A small network was trained on invented records. Each row is its activation on one of them, seen along a few directions.
Records have a field called T. Each example row is followed by its value.
The largest differences between rows may come from other fields.
(in the rows, 500 means zero)
Strong random noise was added to every row along 2 fixed directions; ignore it. To show where, here is one row again and again, with new noise each time:
[573 486 482 488 519 508 569 477 406 487 535 553 546 457 451 560 465 487
 580 432 555]
[590 473 495 490 521 514 588 486 404 461 522 540 535 442 446 564 454 501
 576 435 546]
[453 605 375 484 637 395 442 491 400 702 532 680 606 523 515 544 558 410
 606 298 622]
[685 428 547 537 753 414 703 668 371 365 290 531 435 280 467 608 425 611
 541 250 501]

[425 456 509 514  40 712 408 223 632 572 679 385 509 611 571 416 472 499
 594 738 409] : t20
[386 545 448 480 473 441 391 483 586 592 482 564 536 525 564 461 576 481
 515 494 487] : t7
[532 387 541 491 325 580 501 513 596 456 444 410 447 529 631 478 451 542
 512 603 440] : t11
[461 614 504 481 636 474 443 399 397 590 628 565 653 561 362 544 526 396
 454 449 647] : t3
[450 575 401 532 521 421 435 564 556 577 405 584 446 561 658 503 563 509
 572 358 499] : t18
[642 429 615 539 796 394 681 742 427 302 287 501 292 371 467 539 398 615
 407 354 502] : t2
[564 675 449 466 637 442 516 367 301 636 736 693 748 621 225 574 588 381
 509 372 634] : t9
[400 512 414 526 705 339 459 739 534 625 262 482 393 427 675 429 563 596
 549 337 462] : t5
[479 544 497 458 652 471 483 433 349 573 641 614 694 506 304 525 537 430
 484 482 602] : t1
[626 325 606 521 184 656 640 535 656 246 368 262 266 357 662 454 391 659
 549 676 300] : t16
[326 627 390 469 806 288 379 615 458 745 336 653 570 507 571 484 640 452
 423 276 541] : t6
[510 390 578 483 150 739 502 287 558 296 737 363 517 593 339 442 434 453
 471 932 423] : t13
[372 564 498 585 667 350 446 576 518 657 345 567 605 433 549 504 593 453
 475 284 463] : t14
[462 627 447 447 564 458 406 411 474 615 653 610 570 677 350 505 564 357
 456 474 592] : t8
[366 522 409 432 261 548 298 409 573 610 688 450 564 651 539 344 555 435
 492 749 545] : t19
[390 655 411 441 427 513 368 286 409 717 746 598 669 620 528 531 533 315
 618 489 634] : t12
[553 431 459 504 423 525 607 629 551 392 361 430 334 391 682 497 357 619
 579 501 419] : t15
[186 576 338 418 276 563 233 371 639 772 689 537 616 708 619 360 634 362
 541 691 545] : t10
[627 382 571 567 653 451 620 671 547 319 321 414 363 367 558 534 465 640
 437 467 379] : t4
[678 449 606 497 514 633 653 438 319 285 613 466 530 407 307 607 422 512
 452 489 556] : t17

Here are new rows. What is T for each?
[460 628 526 550 737 408 394 432 436 663 515 638 603 544 314 548 552 470
 416 308 564] : t20
[314 522 482 505 303 574 318 270 563 702 658 480 624 628 490 424 576 462
 522 612 466] : t20
[489 434 473 496 281 535 509 534 556 467 505 447 335 546 672 471 435 512
 585 625 480] : t2
[548 301 576 443  64 729 500 423 610 267 614 216 434 513 520 359 400 591
 494 956 391] : t19
[583 604 566 487 830 426 572 482 310 502 526 607 586 444 357 615 466 438
 482 277 644] : t12
[632 468 599 524 791 412 589 651 461 396 292 545 414 448 461 543 437 567
 382 309 523] : t11
[342 516 380 511 512 422 348 548 614 665 493 504 501 574 709 420 594 477
 529 494 434] : t4
[582 468 544 508 469 568 507 471 538 370 622 455 495 563 405 515 448 492
 420 637 469] : t4
[593 546 482 576 865 332 546 701 499 476 305 601 380 457 544 566 503 542
 443 228 517] : t4
[622 377 716 543 392 660 600 344 468 282 564 362 513 435 234 534 404 617
 389 687 402] : t20
[393 481 492 468 327 610 412 390 561 479 639 467 548 586 445 406 526 436
 474 749 454] : t13
[509 476 492 465 252 676 500 379 431 468 685 445 529 498 536 506 450 447
 579 585 512] : t17
[744 228 728 535 563 540 750 713 533 126 152 299 297 251 558 526 353 747
 425 510 317] : t11
[458 552 408 528 885 278 526 763 451 577 208 611 442 339 638 507 521 591
 499 224 494] : t15
[434 660 434 494 559 442 366 437 522 652 564 642 518 638 469 516 580 383
 492 420 610] : t16
[526 491 596 457 540 553 551 395 373 446 599 461 616 417 418 539 472 471
 517 540 517] : t12
[421 519 378 515 432 450 450 644 607 630 354 455 339 488 775 399 515 563
 639 452 453] : t5
[467 668 483 596 733 336 465 513 460 658 420 690 616 509 415 609 572 382
 468 201 588] : t14
[544 550 515 509 721 463 528 540 311 517 528 591 568 410 413 575 526 464
 462 285 604] : t17
[343 673 396 526 890 256 382 565 403 804 386 671 615 483 577 534 656 426
 508 177 644] : t3
